Here are a small network's activations along a few directions, averaged over the inputs that share one value of a field.
Related values have similar rows: they may be neighbours, one step apart, or belong to one group.
In the rows, 500 means zero.
Random noise pushes rows far along 2 fixed directions. That doesn't count. These rows show it; they differ only by the noise:
439,522,546,496,368,399,494,431,554,561,685,458
460,546,442,219,554,483,673,675,494,413,269,516
458,575,515,340,519,419,594,661,515,559,291,558
430,502,573,590,291,379,433,320,576,586,876,417


Field TATI:
laluf: 609,577,489,520,363,450,511,488,530,629,470,529
nif: 459,646,458,443,503,431,491,460,565,498,458,514
kekek: 436,374,438,359,485,554,440,542,416,528,553,534
miko: 552,549,525,473,543,439,309,535,430,672,382,473
rimi: 473,374,320,283,383,550,605,545,434,286,700,487
podan: 388,550,533,401,634,455,488,490,503,486,383,502
fer: 591,415,525,533,534,437,490,518,450,440,401,358
kezuf: 516,615,488,554,464,541,594,401,481,416,509,557
beki: 379,413,389,370,575,502,485,580,454,408,386,570
gitaz: 556,429,530,589,388,553,551,378,571,543,616,579
famob: 565,510,475,612,625,501,484,649,432,574,391,535
kome: 459,494,491,564,422,468,427,406,580,693,587,594
vulon: 493,388,387,414,632,595,454,511,446,339,503,474
vede: 598,440,424,572,497,583,442,672,437,520,464,469
vuko: 445,555,652,635,596,427,338,397,528,612,530,450
bugu: 525,602,618,592,444,488,551,469,619,486,532,553
dulib: 554,579,585,818,455,425,471,298,501,641,625,520
niv: 570,450,482,459,381,453,607,632,501,561,431,575
gilas: 378,523,528,548,489,515,551,376,551,450,576,541
sipu: 600,583,542,586,471,565,552,401,524,397,583,418
mevu: 469,509,498,614,602,541,488,500,524,333,465,412
gilig: 632,487,518,460,439,585,559,509,475,393,403,399
lilod: 614,404,497,624,373,577,549,463,406,542,656,468
deleg: 483,301,355,299,617,691,544,653,494,295,545,405
kuzom: 602,510,531,562,580,511,461,389,534,422,543,380
besi: 562,447,494,605,494,572,612,522,460,511,390,541
rizo: 392,552,561,520,638,445,413,501,537,589,535,613
ror: 435,601,632,665,677,437,334,565,503,666,388,595
fon: 435,483,655,657,364,387,223,402,525,682,684,556
sope: 422,536,518,452,403,453,500,460,531,653,525,487
Each value of TATI is a pair of two hidden parts, and every pair occurs once (6 first parts, 5 second parts).
Question: Changing only the second part turns dulib into gilig. mevu has the same second part as dulib; what does that change turn mevu into?
Answer: fer
Question: Changing only the second part turns rimi into kome. deleg has the same second part as rimi; what does that change turn deleg into?
Answer: vulon
Question: Changing only the second part turns kezuf into bugu. ror has the same second part as kezuf; what does that change turn ror into?
Answer: vuko
Question: Changing only the second part turns nif into gilas. podan has the same second part as nif; what does that change turn podan into?
Answer: rizo

Field TIRA:
kevil: 519,467,507,647,623,628,483,402,485,325,520,428
tolop: 420,450,376,409,540,534,388,411,454,405,744,516
rud: 628,553,387,341,532,593,761,628,487,347,204,595
mis: 563,500,594,545,630,574,462,389,490,370,539,345
kagiv: 610,442,498,627,344,532,640,462,555,467,620,484
talev: 435,356,466,376,658,480,363,641,500,511,321,587
lusuz: 521,667,651,742,603,422,415,479,549,645,378,498
beref: 447,542,557,495,360,338,449,504,529,710,574,546
nuzi: 570,529,517,642,722,539,462,483,464,555,353,471
fofit: 513,721,686,775,678,422,413,614,531,699,164,628
vaded: 441,494,526,375,394,440,510,601,463,602,512,536
deted: 588,444,674,921,235,416,410,395,523,802,668,498
gapo: 437,435,320,269,436,581,676,650,492,343,508,554
fav: 372,464,471,395,491,484,357,326,552,396,823,355
tef: 416,509,433,385,601,488,349,544,464,576,450,502
dela: 406,496,567,507,358,382,503,452,578,595,635,558
kad: 354,502,356,142,669,647,555,531,476,213,398,496
miv: 524,420,480,487,347,453,471,583,458,618,678,565
veva: 587,574,577,570,422,372,635,475,466,591,307,543
rez: 655,459,370,341,392,661,703,494,480,272,495,335
Each value of TIRA is a pair of two hidden parts, and every pair occurs once (5 first parts, 4 second parts).
Question: Changing only the second part turns kevil into gapo. mis has the same second part as kevil; what does that change turn mis into?
Answer: vaded
Question: Changing only the second part turns deted into miv. veva has the same second part as deted; what does that change turn veva into?
Answer: beref
Question: Changing only the second part turns rez into tef. kagiv has the same second part as rez; what does that change turn kagiv into?
Answer: tolop
